A small network was shown many inputs. Here are its activations along a few directions, one row for each input.
In each table, some parts of the input vary, and every possible input appears once, in random order.
Descriptions start from the smaller parts, as in this example, which fits no table here: one of 2 separate values, together with either a single point or one of 9 places along a line or (one of 4 places along a line, together with one of 8 places around a ring).
Shared parts are said once, and a part with two or three values counts as separate values.
In the rows, 128 means zero.

Other details of the inputs vary at random and push rows far along two fixed directions, the same in every table; ignore that.

Rows:
R1: [140 180 128 164  88 128  83  87 196  67 125 172 146]
R2: [116 125 160 103 157 130 144 194 104 222 123 118 164]
R3: [126 102 180  81 121 131 123 135  93 132  60 129 119]
R4: [113  64 136  90 105 185 192 108  40  96  66  64  89]
R5: [152 131 110 142 180  98 110 121 162 106 148 149 171]
R6: [130 122 118 121 114 121 117 120 100 143 124 131  79]
R7: [139 193  76 184  76 143 105  42 213  25 140 159 100]
R8: [110 147 152 132  43 129 113 112 111  99 107 106  81]
R9: [117 199  87 162  84 156 165  98 159 118 139  99  90]
R10: [ 97  83 187  99 109 130 147 169  51 151 119  62 116]
R11: [113  78 175  99 152 103 106 191  77 192 131 117 158]
R12: [129 167  87 182 118 130 109  76 208  39 159 144 144]
R13: [ 85 137 134 123  36 185 148  62  48  96  66  71   4]
R14: [ 72 117 175 105  18 198 172  79  80  50  33  32  59]
R15: [130  62 160  87 160 106 125 190  76 190 150 109 142]
R16: [118  93 154 134 130 146 139 143 133 100 123 104 157]
R17: [144 175 111 144 159 126 143 138 186 139 128 150 186]
R18: [108 149 143 131  69 129 106  98 109 115 109 111  72]
R19: [188 106 133 105 218  76 100 153 140 168 128 196 180]
R20: [112 150 124 135  77 128 112  92 103 110 108 119  66]
R21: [141 117 124 103 173 129 162 178 100 229 127 127 134]
R22: [171 146  86 168 194  76  79 128 175 147 214 183 154]
R23: [122 165  73 182  93 131 115  80 149  77 185 122 104]
R24: [128 177 100 174  75 116  91  86 163  92 162 135 100]
R25: [141 216  79 192 120 121 127 118 212 130 186 150 144]
R26: [151 122  84 161 169 103 114 135 134 131 197 134 134]
R27: [105 122 103 151  91 154 144 106 110  88 157  72  72]
R28: [127 130 122  94 136 171 187 137 106 160  72 114 118]
R29: [141  51 145  90 176 125 134 185 116 150 135 144 179]
R30: [125 129 135 105 146 160 179 141 113 164  76 112 144]
R31: [161 147 105 167 177  74  67 139 189 147 217 174 172]
R32: [ 80 159 143  87 124 153 221 125 141 175  95 131 135]
R33: [ 76 214 106 148  83 142 206  96 174 142 141 121 100]
R34: [167  94 166  72 180 106  98 157 103 175  95 178 160]
R35: [128 155  91 167 113 107 106 102 139 106 164 131 112]
R36: [ 90 114 142  92  45 204 180  60  58  61  33  41  19]
R37: [123  90 182  97 147 100 100 196  81 191 124 140 150]
R38: [144 173 128 147 152 127 141 150 194 137 128 140 190]
R39: [125  93 119 128 146 149 145 136 128 103 124 115 127]
R40: [172  80 116 111 226  87 114 164 137 162 147 184 192]
R41: [160 102 161 108 181  79  85 181 161 158 124 186 203]
R42: [ 95  71 192  77 106 162 163 151  66 109  67  71 123]
R43: [137 163  70 212 120 114  98 102 200  78 223 146 142]
R44: [134 188  80 198 103 154 104  42 203  35 154 143 113]
R45: [146 194  74 185 117  94  75  89 187  96 190 180 119]
R46: [112  98 155  87 111 135 126 136 104 122  65 127 118]
R47: [118  60 167 103 166 121 122 202  75 184 166 106 172]
R48: [137  97 148  76 127 134 130 117  78 137  60 137 105]
R49: [140  65 129  83 184 109 132 186  60 190 147 132 133]
R50: [161  88 146 111 207  83  93 168 155 164 136 181 208]
Description of these inputs: one of 2 separate values, together with either a single point or (one of 4 places along a line, together with either a single point or one of 5 places along a line).
The inputs of R50 and R31 match in every part but the choice among 2 separate values. If R12 is changed in the same way as R50 into R31, which row does it become? -> R15
Change only the choice among 2 separate values in R34. List by row number the other rows that result. -> R20
Change only the place on the line of 5 in R42. List by row number the other rows that result. -> R1, R14, R16, R41

Rows:
R51: [141 197  87 190  94 102  81  91 187 103 189 162 115]
R52: [190 130 105 142 214  75  71 136 185 133 172 220 189]
R53: [101 132 168  78 110 147 167 150  89 182  69 111 112]
R54: [120 167 107 143 117 150 161 109 161 124 119 118 124]
R55: [147  78 154  93 167 118 116 149  99 141  98 144 146]
R56: [113 148 117 162  64 157 121  63 148  29 109 107  94]
R57: [116 108 147 127 102 149 117 116 119  72 101 108 124]
R58: [ 98  75 160  91 107 144 150 151  40 151 112  72  88]
R59: [114 162 117 145 110 149 162 113 161 116 126 109 136]
R60: [ 90 125 117 141  48 166 150  90  82  86 112  58  50]
R61: [122 151 106 175  96 124 110 111 147  89 183 112 117]
R62: [173  83 143 110 219  82  83 174 143 159 146 194 202]
R63: [133 135 152 113 110 117 101 118 125 116  97 153 116]
R64: [122  80 143  95 137 126 138 158  59 174 123  99 104]
R65: [129 202  84 192 116 128 130 100 226  87 178 146 166]
R66: [157  92 119 112 200  86 105 176 106 197 172 162 149]
R67: [116 107 152  89 153 140 168 166 106 183  96 112 148]
R68: [123 134 127 106 141 145 173 135 124 163 100 118 125]
What is each input in this table made of? -> one of 3 separate values, together with either a single point or one of 5 places along a line
The inputs of R68 and R66 match in every part but the choice among 3 separate values. If R53 is changed in the same way as R68 into R66, which row does it become? -> R51
Change only the choice among 3 separate values in R64. List by row number the other rows that result. -> R54, R55
